A small network was shown many inputs. Here are its activations along a few directions, one row for each input.
Each table varies a few parts of the input and shows all the possible inputs, shuffled.
Descriptions start from the smaller parts, as in this example, which fits no table here: values(2) and (point or ring(11) or (line(4) and ring(5))).
Shared parts are said once, and a part with two or three values counts as separate values.

A family of inputs:
r1: -1.61 -0.80 -1.31 +0.02 +1.70 +3.16 +1.19 +1.18 -1.79 +3.85 -1.47 +1.41
r2: +5.57 -3.44 +2.66 +1.45 -4.55 -1.01 +2.86 +2.97 +6.08 -2.28 +2.73 -3.18
r3: -0.50 -0.06 -1.55 +0.56 +0.84 +0.40 -1.74 -1.43 -1.96 -0.24 -0.18 +3.74
r4: +2.95 -0.79 -0.11 +2.66 +1.37 +0.82 +0.94 +1.02 +0.86 -3.26 +2.19 +1.34
r5: -4.62 +3.49 +0.14 -3.93 +5.85 -5.54 -8.78 -3.18 -3.38 -1.02 -2.85 -4.46
r6: +5.29 -2.45 +0.35 +1.70 +2.33 +1.09 +0.61 +1.67 +2.18 -6.20 +0.50 +0.22
r7: -4.52 +2.59 +0.88 -1.90 +8.23 -3.86 -2.34 -0.36 +2.65 +1.67 -1.07 -5.34
r8: -1.96 +2.75 -3.00 -1.33 -1.61 +0.29 -4.93 -1.17 -7.92 +2.21 -1.23 +3.65
r9: +3.23 +0.73 -2.23 +0.49 -1.21 -0.74 -5.22 -1.41 -4.91 -6.91 +1.20 +2.31
r10: +2.30 -2.00 +2.36 +1.47 -0.40 +0.80 +4.65 +3.28 +3.27 -3.24 +1.23 -0.36
r11: -0.26 -2.58 +0.50 -0.52 -4.53 +0.45 +4.05 +0.79 +4.94 +3.15 +1.53 -1.85
r12: +3.33 -2.50 -0.17 +1.65 +0.99 +0.43 -2.62 +0.59 -1.05 -5.21 -0.51 +2.13
r13: -0.65 +1.52 -3.65 -1.04 -0.63 -0.42 -4.15 -2.70 -5.25 -2.73 -0.43 +3.82
r14: -1.66 -0.65 +0.18 -1.58 -5.60 +1.16 +4.42 -1.30 +1.38 +7.71 -0.58 -2.38
r15: -2.27 +3.50 -3.52 -0.99 -2.17 -0.41 -3.71 -3.76 -8.75 +2.97 -3.37 +3.27
r16: -4.30 +0.45 +2.31 -3.84 +1.74 -4.92 +0.56 -0.07 +7.57 +3.38 -0.64 -9.47
r17: -5.13 +1.27 +2.99 -3.26 +6.43 -3.41 +1.60 +1.85 +5.37 +1.22 -1.66 -7.18
r18: -1.42 -1.22 +0.41 -1.77 -5.12 +1.99 +3.27 +1.27 +2.65 +6.78 +1.06 -2.02
r19: -2.79 -0.66 +1.79 +0.01 -1.20 +2.30 +5.58 +0.92 -1.39 +6.52 -1.73 -0.64
r20: -0.09 +0.67 +1.73 +1.48 -1.25 +1.76 +4.75 +1.12 +3.57 -1.21 +1.87 +0.24
r21: +0.54 -0.43 +0.05 +3.12 +1.17 +1.79 +0.82 +0.33 +0.82 -1.26 +1.12 +1.31
r22: -1.37 -1.94 +1.75 +0.18 -0.06 +1.58 +5.28 +2.01 +2.14 +1.33 +0.28 +0.17
r23: -1.73 -0.15 -1.34 +0.28 +0.15 +0.64 -1.34 -1.70 -5.43 +4.57 -4.31 +2.87
r24: +3.34 -1.59 +2.07 +1.93 -5.59 -0.93 +3.16 +2.13 +5.45 +0.36 +4.33 -2.04
r25: +0.87 -0.49 -1.63 +0.51 -0.65 +0.46 -5.28 -0.99 -4.60 -5.40 -1.72 +2.39
r26: +0.99 -0.56 +1.42 +1.55 -5.86 +0.36 +3.17 +0.60 +5.98 +1.55 +3.30 -2.04
r27: -1.49 +2.17 -2.24 -0.63 +0.07 +1.11 -2.38 -1.18 -4.25 +3.49 -0.97 +4.24
r28: +4.46 -0.53 +2.62 +1.32 -0.79 +0.22 +4.23 +2.96 +4.31 -4.52 +3.05 -0.58
r29: +1.16 -0.86 -0.95 +1.39 +0.99 +0.97 -2.58 -1.06 -0.88 -3.90 -1.65 +3.12
r30: -2.48 +1.95 +0.87 -1.29 -1.30 +3.02 +4.74 +1.39 +0.33 +5.06 +1.24 +1.00
r31: -0.62 +0.08 -1.55 +0.84 +1.79 +1.63 +1.88 -0.73 +0.32 +0.44 +0.71 +2.34
r32: -1.81 -0.21 -1.43 +0.60 +1.25 +1.98 +2.11 -0.94 -3.29 +5.12 -3.08 +1.34
r33: -4.17 +3.05 +0.67 -2.67 +7.38 -5.21 -5.89 -2.37 +0.26 +0.65 -2.28 -3.57
r34: +5.72 -0.66 +0.11 +1.39 +0.91 -0.68 -3.13 -0.43 -0.78 -6.31 +1.69 +2.35
r35: +5.70 +0.33 -1.18 +0.16 -0.68 -1.29 -5.73 -1.29 -4.50 -8.33 +1.72 +1.86
Q: Describe the family of inputs behind these rows.
A: line(5) and (point or line(6))
Q: Changing only the line(5) part turns r10 into r4. The same change can be made to r28. Which row results?
A: r6
Q: Change only the line(5) part in r19. List by row number the other rows that result.
A: r14, r15, r23, r32

A family of inputs:
r36: -0.39 +1.46 -0.67 -1.04 +3.51 -1.81 -4.39 -1.15 -1.87 -3.12 -0.58 +0.18
r37: +1.51 +0.64 -1.46 +1.00 -0.06 +1.40 -1.86 -0.41 -5.49 -3.31 +0.09 +4.30
r38: +0.54 -0.28 -1.34 -0.51 +0.10 +0.30 -2.85 -1.07 -4.36 -0.19 -2.28 +2.20
r39: -0.21 -1.49 +2.55 +0.54 +0.62 +1.48 +6.98 +3.49 +6.97 +2.78 +1.88 -2.36
r40: +3.08 -1.69 +2.50 +0.95 -5.50 +0.47 +6.37 +1.79 +7.60 +0.52 +4.23 -3.10
r41: +2.64 -1.40 -1.62 +1.56 -0.81 +0.74 -3.05 -0.98 -4.21 -2.55 -1.26 +2.93
r42: -2.03 -0.93 +2.32 +0.18 +0.70 +0.93 +7.64 +1.30 +6.94 +4.80 +0.93 -3.75
r43: -1.25 -1.21 +2.55 +1.46 +0.32 +1.28 +6.68 +3.24 +7.10 +4.32 +1.74 -2.60
r44: +1.47 +0.72 -0.07 +0.09 +2.77 -1.88 -4.29 -0.25 -2.88 -6.29 -0.19 +0.75
r45: -0.35 -0.52 +2.90 -0.92 -4.61 -0.87 +6.57 +1.49 +6.92 +4.58 +3.02 -4.04
r46: -1.58 +1.91 -0.31 -0.45 +3.50 -2.37 -4.73 -1.18 -2.54 -1.89 -0.94 -0.07
r47: -0.49 -0.20 -0.93 -0.50 +1.56 -1.35 -4.54 -1.19 -3.02 -0.11 -2.26 -0.35
r48: -1.62 +0.61 -1.98 -0.14 +0.30 +0.07 -2.96 -2.19 -4.19 +2.23 -2.71 +1.50
r49: +0.09 +1.31 -1.78 +0.16 +0.16 +1.39 -1.83 -0.87 -4.95 -2.00 -0.34 +4.23
r50: +1.67 -0.99 -1.65 -0.61 +1.08 -0.54 -3.84 -1.14 -2.44 -2.84 -1.81 +0.36
r51: +1.81 -2.29 +2.68 +2.90 -0.81 +2.32 +6.74 +3.90 +7.47 +0.13 +2.79 -1.70
r52: +1.01 -1.25 +2.06 +0.68 -5.74 +0.23 +6.17 +1.50 +8.21 +2.01 +3.90 -2.57
r53: -0.72 +1.64 -1.52 -0.31 +0.72 +1.07 -2.05 -0.87 -5.07 -0.53 -0.38 +3.88
r54: +1.34 -0.61 -1.59 -0.06 -0.46 +0.66 -2.61 -1.05 -4.25 -1.66 -2.17 +2.56
r55: +0.66 +1.14 -1.03 -0.55 +3.04 -1.55 -3.99 -1.19 -1.91 -4.65 -0.55 +0.64
r56: -2.89 +2.42 -2.14 +0.03 +0.81 +1.07 -2.16 -2.13 -4.88 +1.91 -0.79 +3.12
r57: -0.19 +0.38 -0.92 -0.41 +0.28 -0.07 -2.83 -1.02 -4.75 +0.95 -2.65 +1.56
r58: +0.30 -0.46 -0.94 -1.38 +1.66 -1.29 -4.24 -0.61 -3.15 -1.69 -2.16 +0.13
r59: -0.89 +2.22 -1.60 +0.10 +0.95 +0.98 -1.83 -1.26 -5.00 +0.93 -0.54 +3.28
r60: -2.18 -0.09 +2.41 -1.44 -4.67 -0.76 +6.74 +0.80 +7.39 +5.40 +2.70 -4.44
r61: +3.07 -1.40 -1.29 +0.30 +1.00 -0.73 -4.00 -0.51 -2.97 -4.15 -1.20 +0.57
r62: +0.45 -1.58 +2.47 +1.17 -0.25 +2.17 +7.02 +3.65 +7.35 +1.12 +2.03 -1.96
r63: -3.20 +2.22 -0.88 -0.98 +3.48 -2.11 -4.69 -2.07 -2.17 -0.93 -1.33 -0.67
r64: +0.29 -0.37 +2.85 -0.80 -5.31 -0.03 +6.18 +2.00 +7.02 +3.50 +3.62 -3.71
r65: -1.92 +0.09 -1.56 -1.02 +1.63 -1.19 -4.38 -2.06 -2.86 +0.76 -2.77 -0.87
Q: Describe the family of inputs behind these rows.
A: line(5) and (values(2) or line(4))
Q: Change only the values(2) part in r43. List by row number the other rows that result.
A: r45
Q: A walk changes only the line(4) part. It starts at r53 and steps to r38. List the rest of the walk in order.
A: r58, r36
Q: Change only the line(5) part in r57. List by row number the other rows that result.
A: r38, r41, r48, r54
Q: Change only the values(2) part in r51. List by row number the other rows that result.
A: r40

A family of inputs:
r66: +2.34 -0.25 -1.13 +1.33 -5.57 +0.49 -1.35 -0.01 -2.65 -2.14 +2.04 +2.62
r67: +1.22 -1.94 +1.27 +0.89 +1.35 +0.84 +3.77 +2.20 +6.78 -2.42 +2.47 -1.66
r68: +0.58 +0.78 -0.71 +0.67 +5.51 -0.02 -3.58 -0.35 -4.70 -2.05 -1.65 +2.19
r69: +3.09 -1.41 +0.17 +0.36 -1.94 -1.71 -2.66 +1.13 +0.93 -6.19 +1.45 -1.30
r70: +1.68 -1.65 +1.94 +2.64 +1.08 +0.64 +4.18 +1.60 +5.13 +0.30 +2.03 -0.74
r71: -0.96 -0.41 +0.87 -1.94 -2.41 +0.98 +4.47 +1.13 +3.13 +5.10 +0.16 -3.15
r72: -3.70 +2.69 -1.66 -1.45 -0.86 -0.58 -2.93 -2.97 -3.88 +3.39 -1.69 +2.10
r73: -0.13 +0.44 -1.08 -0.15 +5.64 -0.17 -3.59 +0.24 -3.14 -5.19 -1.35 +1.24
r74: -2.51 +1.73 -0.81 -1.68 +2.67 -2.55 -4.34 -2.27 -1.33 +2.59 -1.48 -1.62
r75: +1.61 -2.63 +0.54 +1.65 -1.17 +2.73 +4.69 +1.65 +3.93 +1.16 +0.55 +0.82
r76: -1.31 +0.34 +3.20 -0.28 -0.35 -0.95 +4.37 +1.96 +3.94 +4.10 +0.95 -3.91
r77: +0.48 -0.53 +0.60 +2.83 -2.49 +2.60 +5.52 +1.06 +2.76 +1.24 +2.40 +2.56
r78: -2.43 +1.54 +1.76 +0.03 -3.78 +0.83 +5.91 +0.92 +1.69 +5.13 +1.47 -0.83
r79: -1.67 +0.16 +2.41 -2.10 +0.19 -1.06 +4.00 +1.98 +5.54 +1.43 +1.50 -5.00
r80: -3.18 +1.65 -0.40 -2.44 +3.01 -3.11 -4.24 -2.32 -0.28 -0.80 -2.22 -1.99
r81: +3.81 -1.91 -1.01 -0.24 -4.26 +0.21 -2.59 -0.37 -1.82 -2.58 -0.33 +0.98
r82: -0.67 +1.74 -2.06 +1.07 +1.79 +1.88 -2.29 -1.44 -7.07 -1.45 -1.29 +5.27
r83: +0.22 -0.55 -2.38 +0.34 +3.27 +1.83 -2.50 -0.59 -5.65 -1.06 -2.67 +3.16
r84: +4.00 -0.75 +0.47 +0.84 -2.28 -1.71 -3.24 -0.21 -0.59 -3.70 +1.15 -0.53
r85: -2.48 +0.96 -1.96 -2.38 +0.59 -1.16 -3.60 -3.34 -2.74 +3.12 -3.48 -0.18
Q: Describe the family of inputs behind these rows.
A: line(4) and ring(5)
Q: Changing only the line(4) part turns r74 into r80. The same change can be made to r70. Which row results?
A: r67
Q: A walk changes only the line(4) part. It starts at r66 and steps to r81. List the rest of the walk in order.
A: r84, r69
Q: Change only the ring(5) part in r78. List by row number the other rows that result.
A: r66, r72, r77, r82
Q: Change only the line(4) part in r83. List by row number the other rows that result.
A: r68, r73, r82

A family of inputs:
r86: +2.95 -2.18 +0.72 +0.64 +2.28 -1.29 -3.18 +1.46 +0.33 -5.77 -0.45 -0.66
r87: -2.49 +0.08 +2.82 -1.10 -1.88 +0.19 +8.67 +1.63 +8.90 +7.29 +2.56 -5.57
r88: -2.51 +1.30 -0.67 -1.85 +1.42 -1.38 -2.06 -1.10 -2.27 +2.12 -1.58 -0.91
r89: +2.77 -2.23 +3.62 +1.83 -4.72 +1.48 +8.91 +3.84 +9.25 +0.70 +4.76 -2.94
r90: -2.41 +1.02 +0.53 -1.61 +5.06 -2.57 -3.09 -0.53 -0.21 -0.64 -2.22 -2.87
r91: -2.49 +1.50 -0.16 -1.59 +3.24 -2.17 -2.51 -1.29 -0.78 +0.50 -1.35 -1.52
r92: +2.23 -0.21 -1.73 +2.30 -2.73 +2.90 +0.09 -0.80 -3.38 -1.41 +0.46 +4.97
r93: -3.03 +1.71 -1.12 -1.38 +0.07 +0.30 -1.32 -1.55 -3.33 +3.42 -2.01 +1.46
r94: +2.67 -0.68 -0.79 +0.95 -0.80 +0.37 -1.68 -0.23 -1.12 -3.97 +0.49 +1.42
r95: +2.69 -1.13 -0.23 +0.99 +0.78 -0.67 -2.32 +0.13 -0.04 -5.04 +0.58 +0.74
r96: -3.05 +1.79 -2.02 -0.56 -0.75 +1.34 -0.67 -1.64 -4.45 +4.64 -1.32 +2.74
r97: +2.66 -0.97 -0.97 +1.39 -1.96 +1.50 -0.84 +0.08 -2.92 -1.85 +0.09 +3.15
Q: Changing only one part turns r95 into r91. The same change can be made to r92. Which row results?
A: r96
Q: Describe the family of inputs behind these rows.
A: values(2) and (point or line(5))

A family of inputs:
r98: -1.43 +0.82 -2.95 -1.08 +1.16 -0.64 -6.52 -3.18 -6.60 -0.22 -3.55 +3.47
r99: +4.70 -2.14 -1.56 +2.11 -0.50 +0.44 -4.35 -0.66 -2.83 -6.46 -0.21 +3.66
r100: -4.52 +1.83 +0.87 -1.58 -1.81 +0.32 +4.36 -0.59 +2.55 +7.42 -0.14 -1.54
r101: +3.62 -1.80 -1.13 +2.19 +0.00 +1.36 -1.45 +0.69 -1.58 -5.08 +1.01 +2.18
r102: +2.68 -0.97 +0.14 +1.59 -1.56 -0.27 +0.18 +1.65 +0.11 -5.00 +3.07 +0.79
r103: +2.41 -1.69 +1.50 +1.45 -1.52 +0.71 +3.67 +1.97 +5.26 +0.07 +2.48 -2.50
r104: +1.61 -1.12 +3.03 +1.51 -2.08 +1.46 +6.60 +2.78 +5.77 +1.33 +2.73 -1.64
r105: -2.85 +1.64 -0.75 -1.19 +1.76 -0.62 -2.17 -1.13 -2.87 +1.57 -2.30 -0.12
r106: -3.61 +1.52 +0.66 -2.52 -0.07 -0.68 +1.73 -0.19 +1.40 +5.80 -0.65 -2.63
r107: +2.64 -1.36 +1.42 +0.79 -0.62 -0.19 +1.74 +0.98 +4.04 -3.11 +1.63 -1.11
r108: -2.29 +1.83 -1.94 -0.84 +4.17 -0.25 -3.68 -1.80 -4.60 +0.61 -2.17 +1.34
r109: -2.95 +1.42 +0.70 -2.43 +1.09 -1.63 -0.11 -0.53 -0.65 +3.06 -1.89 -1.90
Q: Describe the family of inputs behind these rows.
A: values(2) and line(6)
Q: Changing only the line(6) part turns r101 into r103. The same change can be made to r108. Which row results?
A: r106
Q: Change only the values(2) part in r100. List by row number the other rows that result.
A: r104
